A small network was shown many inputs. Here are its activations along a few directions, one row for each input.
Each table varies a few parts of the input and shows all the possible inputs, shuffled.
Descriptions start from the smaller parts, as in this example, which fits no table here: line(4) and (point or ring(11) or (values(3) and ring(8))).
Shared parts are said once, and a part with two or three values counts as separate values.

Other details of the inputs vary at random and push rows far along two fixed directions, the same in every table; ignore that.

A family of inputs:
R1: [  0  12  89  53   3 -41  25  26  27 -27 -40  36 -26  48]
R2: [ -1  -1  58  35  22 -38   5  21  42 -23  20  44 -25  25]
R3: [ 43  27  12 -20 -29 -13  13 -32 -31 -58 -40 -19  12 -13]
R4: [ -6 -18 -25 -23   7  -1 -19 -31 -46  -7 -46 -15 -17 -24]
R5: [ 16  17   0 -38  -9 -28 -16 -25 -44 -56 -22   9 -22  -9]
R6: [ 15   0  61  51 -15  -8  36  24  38  -7   9  20  11  11]
R7: [-23   8  38  37  36 -37  39  15  55  11 -17  36  -5  33]
R8: [ 30  21  45  32  24 -38  42  24  32 -25 -50  -5  13  10]
R9: [-39 -10   4  -2  27  32 -29  34   7  58  35  25 -10  27]
R10: [ 10  14 -25 -17 -67 -54 -16 -45 -39 -37 -29 -30 -28  -8]
R11: [-23  -6 -34 -13  24   1 -16 -25   0  17  -6  17  14   0]
R12: [-54 -12 -24 -13 -10  25  -1 -26  -4  25  62  13  26  31]
R13: [ 46   8   3 -28  -8   4 -25   1 -20 -55 -55 -21 -12 -37]
R14: [-22 -18   0  14  17 -27  28  -6  23 -13  -9   9  -1  13]
R15: [ -3 -14  39  41  22  25  -5  67  69  45  42  37  19  13]
R16: [ 32 -13  -9   7  13 -10  -5 -20  12 -35 -32 -18  16 -34]
R17: [  8  -2  -3  -1  25 -31 -13 -13 -11 -24 -52  10  -3   3]
R18: [ 17 -34 -41 -10  -1 -12  -5 -32 -34 -24 -37  -4 -26 -28]
R19: [-48 -18 -16   5  24  19  28   6   4  66  34   3   5  37]
R20: [ 18 -25 -40 -53  -5  10 -32 -35 -46 -11 -12  -9 -32 -20]
R21: [ 14   4  -2 -17   5 -53  23 -27 -26 -55 -72  -7 -12  -7]
R22: [-10 -30 -71 -43   0   0 -28 -58 -42 -28 -17 -16   9 -34]
R23: [ -8  -7 -26 -19  15  67 -22  19   6  66  58  -7  19   5]
R24: [-27 -24 -26 -27 -39   7   4 -37 -40  -8  22   4  10  -6]
R25: [ 30  20  18 -11 -36   0  12 -25 -34 -63 -47 -30   0 -14]
R26: [ 38   2   3 -24 -32   8  18 -46 -38 -30 -17 -38  -5 -18]
R27: [12 -6 51 67 47 13 18 47 66 60  2 16  7 29]
R28: [ 47   8   7 -22 -17 -16  -2 -26 -11 -75  -9 -17 -10 -39]
R29: [ 55  -3  50  24  20 -29  -6  20  55 -46 -30  14 -14 -18]
R30: [-21  23  19  34 -16 -38 -23  39  30  35  45  19 -25  37]
R31: [ 36 -15 -36 -15 -20  -2  37 -29 -30 -43 -36 -43  -6 -42]
R32: [-37 -28 -40  -7  25  34 -14  -9 -12  65  27   2   8  19]
R33: [  7 -16  53  36  37 -36 -11  34  64 -10  -4  50 -23  21]
R34: [-67  -4 -35 -13  10  27  10   8 -18  34  14  -6  20  29]
R35: [ 46   4  38   1   9  -3 -14  18   2 -26 -43 -10 -23 -27]
R36: [-34  26 -31   8 -48  26 -14   8   8  63  68 -31  36  26]
R37: [-46  13   4  -5   7  26 -18  23 -13  22  46  23  -2  34]
R38: [ 43   5  24  14  -8   0  16  14   2 -29  11   2 -24 -17]
R39: [  2   1 -26 -28 -27  35  -6  -6 -28  -9  47  -5  16 -35]
R40: [-23  13  19   9 -10  47  13  11  -5  43  39 -12  25  25]
R41: [ 41  15  51  43  35 -33   8  29  41 -17 -59  11  11   2]
R42: [-32  16 -35 -10  14  38  25   1  21  40  33 -11  49   8]
R43: [-17 -10 -18  -5  13   1 -20  -6 -24  -5 -37   1  -1   1]
R44: [ -3  -4 -15  -1  14  37 -10   3 -13  30  -9 -26  19 -15]
R45: [-48 -15 -23 -18 -11  28 -14   5 -16  28  73  27   7   5]
R46: [ 33  31 101  55  17 -25  16  57  45 -32 -23  23 -20  20]
R47: [ -6 -23   2  23   9 -23  41   2   9  -3 -19  10 -25   8]
R48: [-43   1 -58 -18 -19   8 -62  17   3  67  56  -2   1  14]
R49: [-56 -36 -46   2  12  33 -15   6  -1  59  42  23  29   5]
R50: [-6  9 59 52  8  5 30 25 65 16 39 22 26 37]
R51: [ 33   9  58  50  27 -20   8  35  35 -21 -66   2  -2   0]
R52: [ 14  -9 -62 -50 -15  28  21 -49 -54  -5 -11 -63  14 -35]
R53: [ 24  22  27  43 -18 -62  23  26  44  -2 -41 -32  -7  -5]
R54: [ -9  17  -3  -2  27  40 -20  27  46  43  45  21  29   9]
R55: [-42 -16   7  23  -7  23  22   7   9  45  55  28   0  45]
R56: [-61 -27 -22  11   8  13  26  15  13  49  39  21  22  18]
R57: [ 20  19  40   0  -2  10   1  16 -10 -12   2 -10 -15 -12]
R58: [ -9 -13 -26 -20 -15  13  -5 -14 -35  -7  37  13 -29  -6]
R59: [ 26 -28  19   0   0 -37 -15   5   5 -41 -31  31 -32 -23]
R60: [ 31   5  25   3  -1 -19  36  -7 -13 -37 -67 -39 -13 -29]
R61: [ 64 -14 -20 -27 -17   3 -11 -18 -23 -54 -34 -20 -28 -56]
R62: [  2 -23 -70 -20  -4  50  -8 -21 -30  24  17 -29  25 -34]
R63: [-23  -1 -53 -56   7  26 -45 -11 -34  13  18  11  13   3]
R64: [ 42 -27  -3 -10  -3 -27 -13 -10 -16 -48 -37  15 -52 -25]
R65: [-60   3 -51   6 -18 -13  -4  15  10  68  37 -18  12  30]
R66: [ -3 -11   3 -11   1 -29  24 -19 -33 -27 -58 -19 -28 -10]
R67: [ 12  21  63  23  19 -45   7  13  37 -28  -7  51 -32  20]
R68: [ 24  33  -3   0 -42 -25 -24   7  -1 -10  13 -31 -12 -20]
R69: [-17  -1  36  18  21   4   5  24  12  38  49  32 -25  39]
R70: [ 20 -11 -13 -37 -32 -16  10 -65 -64 -39 -27 -20 -29 -10]
R71: [ 11 -24 -41 -15 -11  18  -9 -18 -20  -6 -11 -19  30 -50]
R72: [ 18  14  26  17   5 -14  34  16   8 -33 -56 -23   3  -5]
R73: [-40   1 -41 -31  21  34 -36   1   9  43  49  33  15  16]
R74: [ -9  -3  -6 -36 -33   0   0 -50 -64 -26 -25 -19 -20  -8]
R75: [  6   6 -30 -41 -12  50  -8 -17 -39  18  52 -27   7 -14]
R76: [ -4  19 -15  15 -12   7 -42  45  40  59  42 -11  13   5]
R77: [ 35  15   1  35 -13 -45 -18  14  26   3 -40 -30  -2 -21]
R78: [ -6   0  52  34  32 -15 -18  52  36   2 -18  41 -25  36]
R79: [-13  11  -6 -27 -16 -11   1 -32 -37 -21  -8   4   8  19]
R80: [ 23   0  70  67  32 -43  54  35  81 -20 -27  10   5  16]
R81: [  0  18  12   1  29  27 -21  43  31  32  25  16  29  16]
R82: [-30  15  37  24   8  -9  20   0  36  22  24  45   5  47]
R83: [-18  -4 -56   2 -19 -24 -41 -13 -12  28  -8 -20  -5  -4]
R84: [-13  -3   1  18 -18  45  25   5   7  36  54  -1  21  17]
R85: [-29   3  -8 -33  -6  20 -18 -10 -47   6  26  -2 -20  -1]
R86: [-25   8 -40  -9  23  46 -13  -5  18  49  29  -3  52  -5]
R87: [ 20  29 -26 -48 -13  17 -10 -27 -24 -26  22 -10  13 -31]
R88: [ 44  34  50   7   5 -23   4  16   9 -46 -18   7  -6  -2]
R89: [-16 -18 -54 -27 -20  29  22 -19 -24   6  15 -33  39 -35]
R90: [ 22  23 -21 -44 -34   9   8 -57 -31 -43 -11 -26  21 -27]
Description of these inputs: values(2) and ring(5) and (point or ring(8)).
Q: Changing only the values(2) part turns R74 into R40. The same change can be made to R82. Which row results?
A: R90
Q: Changing only the values(2) part turns R7 into R42. The same change can be made to R45. Which row results?
A: R39
Q: Which other rows does R83 become when the values(2) part takes its other values? List them by row number.
A: R77
Q: Which other rows does R33 become when the ring(5) part takes its other values? List them by row number.
A: R2, R12, R14, R22
Q: A walk changes only the ring(8) part. It starts at R27 and steps to R44. List the rest of the walk in order.
A: R51, R41, R86, R16, R71, R62
Q: List by row number the other rows that have the values(2) part and the ring(5) part in common with R72.
A: R8, R31, R42, R52, R53, R60, R80, R89

A family of inputs:
R91: [-19  32  68  36  30 -30 -20  67  62  41  26  50 -25  47]
R92: [ 1 15 36 31 34 27 38 32 36 52 11  3 23 49]
R93: [ 39 -16  27  -9   1 -44  -2 -30 -24 -65 -28  36 -28 -25]
R94: [-47 -25 -83 -66  -9  35  -6 -72 -58  18  56  -8  20  -7]
R95: [ 27  -4 -18 -31 -16  23  20 -47 -46 -34 -43 -53  -2 -34]
R96: [-14 -44 -93 -39  53  55 -54   0 -18  38 -12   1  34 -45]
R97: [-37  18  67  41  49 -24  27  37  53  34   3  47 -13  63]
R98: [ 33  -1  22   4   5  12  11  -5   8 -20  12  12  20 -26]
R99: [ -9 -16   3 -11  -1 -25  10 -37   1 -35 -19  15 -10  12]
R100: [ 57  14  16  -2 -26  -5 -25 -10 -21 -40 -33 -43 -25 -40]
R101: [-28   3 -43  -4 -34  21   9 -16   5  24  20 -26  53  -3]
R102: [ 44  19  -9  -8 -33 -25  19 -32 -37 -36 -74 -48  -2 -23]
R103: [ -1  -6   9  14 -28 -63  10 -25   8 -40 -49  14 -16   6]
R104: [ -2 -12 -20   3 -34   5  26   0 -16   5  -7 -45  12 -18]
R105: [-16   1 -46  -5 -25  17  17 -25  -8  31  36 -27  46 -14]
R106: [ 33  17  37   5   0 -36 -31  12   4  -9 -21  17 -47  21]
R107: [ -8 -29  -2  67  59 -38  -1  46  74  52 -67  15   5  -1]
R108: [  7 -24  -6  43  70  -6 -55  72  79  72  -6  26   6   2]
R109: [ 19  19  40  32  -8   6 -17  37  72  16  27  14  17  11]
R110: [ 46   0  47  16   1  10   6   4 -14 -40 -44 -10 -10 -27]
R111: [ 13  24  12  30 -12 -36  26   7  18 -34 -38 -25  23   0]
R112: [ -8 -17 -28 -27  -2  14  -3 -13 -36 -13  28  28 -22 -16]
R113: [ 41  32 -17 -28 -23  -4 -30  -5  -1 -47  -9 -32   7 -29]
R114: [ 34  -6  -3   0  -1   0  47 -18  -3 -27 -11 -20  -5 -23]
R115: [ 53  -5   0 -17  -8 -20  33 -57 -17 -62 -37 -30   2 -43]
R116: [ 61 -13  56  11  -6 -12  23  20   1 -62 -49  -5 -23 -37]
R117: [-43   0 -41 -41   5  34 -29 -10 -33  -7  36  21  21  10]
R118: [ 27  -1 -15 -17 -26  23 -21  15  -9   4  30 -38  -4 -26]
R119: [-30  17  14  10  -2 -48  10   6  -2   5 -27  10 -11  21]
R120: [-44   0 -73 -25 -37  61  -5 -30 -54  46  28 -63  40 -16]
R121: [-20   4 -25  -9 -16 -21  -1 -20 -42  15 -22  -7 -10  24]
R122: [-80   7 -21  21   6  -4  -1  21  16  46  45  15  28  53]
R123: [ 19  28  39   7  19 -12  37   1  16 -22 -41 -16   5  -4]
R124: [  0 -11   0  11 -16 -63  14 -32 -12 -22 -18   8 -16  -3]
R125: [ 49  -4  -9 -23 -30 -49 -21 -26 -26 -64 -24   2 -66 -39]
R126: [-13  36 -74 -73 -28  60 -49 -17 -44  26  50 -50  35 -33]
R127: [-38 -17  36  29  27   6  16   9  11  33   8  19 -18  44]
R128: [ 18   0 -11  22 -26 -18  40  -4   1 -10 -12 -26   2 -23]
R129: [-74  -7 -79 -61   2  45  -9 -36 -37  17  51  -8  33  23]
R130: [ 44   2  34 -14   5 -33  -8 -17 -40 -59 -66  24 -43  -2]
R131: [-46  -8 -68 -59   2  46  -9 -42 -64  40  30 -12  12  27]
R132: [ 69  14  16 -24  -7   1   3 -20 -45 -62 -63 -21  -7 -36]
R133: [-48 -19 -46 -42  -5  64 -36 -23 -68  27  42   4   5   0]
R134: [-56 -38 -67 -56 -12  48   0 -32 -52  29  45 -18   2   7]
R135: [ 23 -15  14  -1  -5   7  40  -9  -1 -27 -25 -34 -10 -20]
R136: [-24 -44 -98 -38  52  40 -23 -27  -7  41 -30 -21  27 -33]
R137: [-15 -11  46  37   6 -10 -18  59  44  42  44  34 -36  37]
R138: [ 54  12  -1   3 -22  -6  -5   8   9 -24  10 -17 -21 -36]
R139: [ 42   2  21   2  -9 -18  31 -34  17 -59 -51 -15   7 -19]
R140: [-10  36  51  51   8 -25  36  42  48  26 -20  -3  19  22]
R141: [-26  16  15  18  27  50  -2  48  35  27  53  17  55  25]
R142: [-11  26 -10 -31   7  51  -8   7 -18   9  20  -7  35 -16]
R143: [-55  15  28   5  36  24 -12  41  15  49  44  53  11  42]
R144: [ 52   3  27   0 -15 -67 -25 -26   1 -56 -22  20 -52 -23]
R145: [-66 -31 -84 -44 -40  27  -8 -26 -61  38  40 -29   7   1]
R146: [-15  16  49  46  37   7  36  39  66  12  12   6  35  42]
R147: [-37  20  15  19  16  -3 -38  45  45  32  56  35  -1  48]
R148: [30 19 48 44  7 -7 -6 34 64 25 44 16  7  4]
R149: [-34 -26  42  26  21  19   4  49  22  33  39  49 -16  34]
R150: [ 87  30  30  -4 -17 -29 -17  -1 -10 -46 -54 -29 -27 -24]
R151: [-28   5  15  16  -2   0 -37  25  51  36  54  43  -2  37]
R152: [ -1   4  58  44  10 -21 -28  37  29  19   8  26 -45  30]
R153: [-77 -11  -7  32  -1  19  -1  20   0  81  42  10   8  51]
R154: [ 26  -5 -12 -11  -5  32  15   1 -18 -18  18  -2   8 -34]
R155: [-33  -9  42  29  21   9  -6  31  47  24  36  72  10  43]
R156: [ 35   4  26   2  -7   8   5  -4  14 -43 -20  10  21 -23]
R157: [ 22 -12   7  19 -24 -76  30 -18 -15 -49 -50   7 -50 -13]
R158: [  9 -22  -3  -6   1 -29  31 -28 -18 -35 -17  13 -39  -2]
Q: Changing only one part turns R107 into R96. The same change can be made to R157. Which row results?
A: R112
Q: What do these inputs look like to the network?
A: line(4) and (point or (values(2) and ring(8)))
Q: Which other rows does R109 become when the values(2) part takes its other values? List them by row number.
A: R151

A family of inputs:
R159: [-22  -3 -52 -41  11  42 -31 -19 -18  18  43   6  24 -10]
R160: [-52 -22  17  53  38  27  25  52  56  81  54  39  29  47]
R161: [ 22  -4 -44 -62 -13  10 -37 -40 -62 -56 -37 -21 -10 -43]
R162: [-17  13   8  20  17  -1 -21  30  44  40  42  24  11  26]
R163: [ -4 -14 -46 -12 -25 -13   1 -27 -27  -9 -14 -23   1 -26]
R164: [  9  26 -30 -24 -26  77  14  -3 -13  20  49 -53  62 -28]
R165: [ 10  21  49  70  30  33  42  68  86  57  17 -14  53  13]
R166: [-25   0 -30 -18 -29  18  -4 -20 -12  15  49  -6  18  11]
R167: [-36  13 -64 -58 -40  36 -23 -37 -64   1  28 -33  18  -6]
R168: [ 48  -6 -11 -23 -26 -39 -22 -22 -30 -58 -43 -23 -43 -46]
R169: [-32  21 -22 -20 -16  14  -3  -4 -13  18  38  -4  19  18]
R170: [-62   1 -57 -52  -8  74 -15 -17 -48  36  62  -9  37  16]
R171: [ 32  19 -40 -29 -14  69 -18   4  -6  11  28 -53  51 -49]
R172: [ -8   3  57  50   1 -21  23  39  41  21  25  18 -19  35]
R173: [ 29  -8 -32 -24 -30 -20 -28 -23 -30 -36 -14 -13 -18 -40]
R174: [-32  -9  43  37  23  22  26  41  36  46  55  32   1  43]
R175: [ 21  21  55  36  17 -47  -9  42  50 -10 -22  29 -19  15]
R176: [  7 -12   8   3  14   6 -12   7  23  -1  13  26  -1  -1]
R177: [ 30 -21 -51 -53 -21   4 -27 -45 -57 -53 -20 -13 -14 -58]
R178: [-43 -16 -48 -19  14  52   3  -6 -21  57  32  -9  18   9]
R179: [ 41  -3  57  38  29 -65  34  -2  35 -55 -76  17 -22  -4]
R180: [ 37  -2  82  52  39 -30   8  49  50  -4 -27  39 -41  19]
R181: [ 24 -22 -58 -65 -18  15 -28 -45 -65 -45 -14 -28 -20 -56]
R182: [ 10   1  31  41   9 -35  20  22  25  13 -31  -1 -23  17]
R183: [ 37  -1  12  -9   9 -47  20 -25 -12 -67 -85  -6 -17 -26]
R184: [-47   6 -31  -8   2  48 -42  20  -1  77  64   4  23  22]
R185: [ 49  10  79  30  13 -62  34  -7  25 -75 -59  26 -33  -1]
R186: [ 40   5   2  -6 -20 -59   3 -28 -27 -71 -95 -29 -27 -28]
R187: [-23  -3   4  -3   7  37  13   7  -9  34  40  10   2  26]
R188: [-52  -8   4  45  17  13  14  43  46  80  46  11  11  37]
R189: [ 23   2  28  24  -2 -47   8  -1   3 -18 -62 -11 -20   0]
R190: [ 43   1  31  20  -8 -50 -13   1  29 -41 -33  12 -28 -15]
R191: [ 14   8  41  47  16 -59  21  13  48 -11 -38  11  -9  16]
R192: [ 19  11 -55 -65 -47 -16 -11 -73 -67 -64 -17 -40  -4 -38]
R193: [  2   5  12  18   7   2 -20  32  20  36  22   9 -15  18]
R194: [ 11  13  49  34  -6 -23  18  20  19   6  -1   9 -27  27]
R195: [-56  -5 -70 -36 -35  50 -13 -18 -40  47  84 -13  31   5]
R196: [ 26  15  36  18   0 -38 -22  20  15 -30 -40   9 -26  -1]
R197: [-54   6 -60 -24  -2  26  -9  -3 -10  51  35 -16  39  15]
R198: [-14  -5 -15 -19  14  38 -30   3 -17  28  22   9   7   2]
R199: [-19  11  24   2  16   9  16  15  11   7  21  23  12  29]
R200: [-44 -10  25  33  17  33  21  36  32  55  71  40  19  42]
R201: [-27 -11 -16 -17  -5  34   7 -17  -7  12  46  11  19  11]
R202: [  6 -22 -49 -36 -11   2   5 -54 -35 -34 -30 -18   6 -36]
R203: [ 39 -11  -5 -24  -6 -30   7 -47 -48 -64 -91 -24 -24 -41]
R204: [  3  -7  -1  -5  10  -9   8 -12 -14 -26 -51  -6  -3  -7]
R205: [ 19   7  56  29  36 -24  -1  39  46 -10 -17  40 -10  18]
R206: [ 19  -8  10  22  -9 -46  15 -10  22 -24 -40  -3 -10  -5]
R207: [-24  12  -7 -10 -20  18  -8  -7 -21  27  27  -8   7  18]
R208: [  9 -19  60  57  36 -32  38  34  50   2 -32  23 -24  16]
R209: [ 14   2  16 -15  -8   2   5 -27 -35 -32 -25  -2 -14  -7]
Q: What do these inputs look like to the network?
A: values(3) and (point or (values(2) and ring(8)))
Q: Changing only the values(3) part turns R179 into R185. The same change can be made to R202. Which row results?
A: R201
Q: Changing only the values(3) part turns R209 into R198. The same change can be made to R187. Which row results?
A: R180
Q: Which other rows does R196 become when the values(3) part takes its other values? List them by row number.
A: R167, R186
Q: Which other rows does R205 become when the values(2) part takes its other values? List them by row number.
A: R175
Q: A walk changes only the ring(8) part. It starts at R206 and steps to R163. List the rest of the walk in order.
A: R188, R182, R189, R186, R197, R191
Q: Which other rows does R167 become when the values(2) part takes its other values? List them by row number.
A: R170
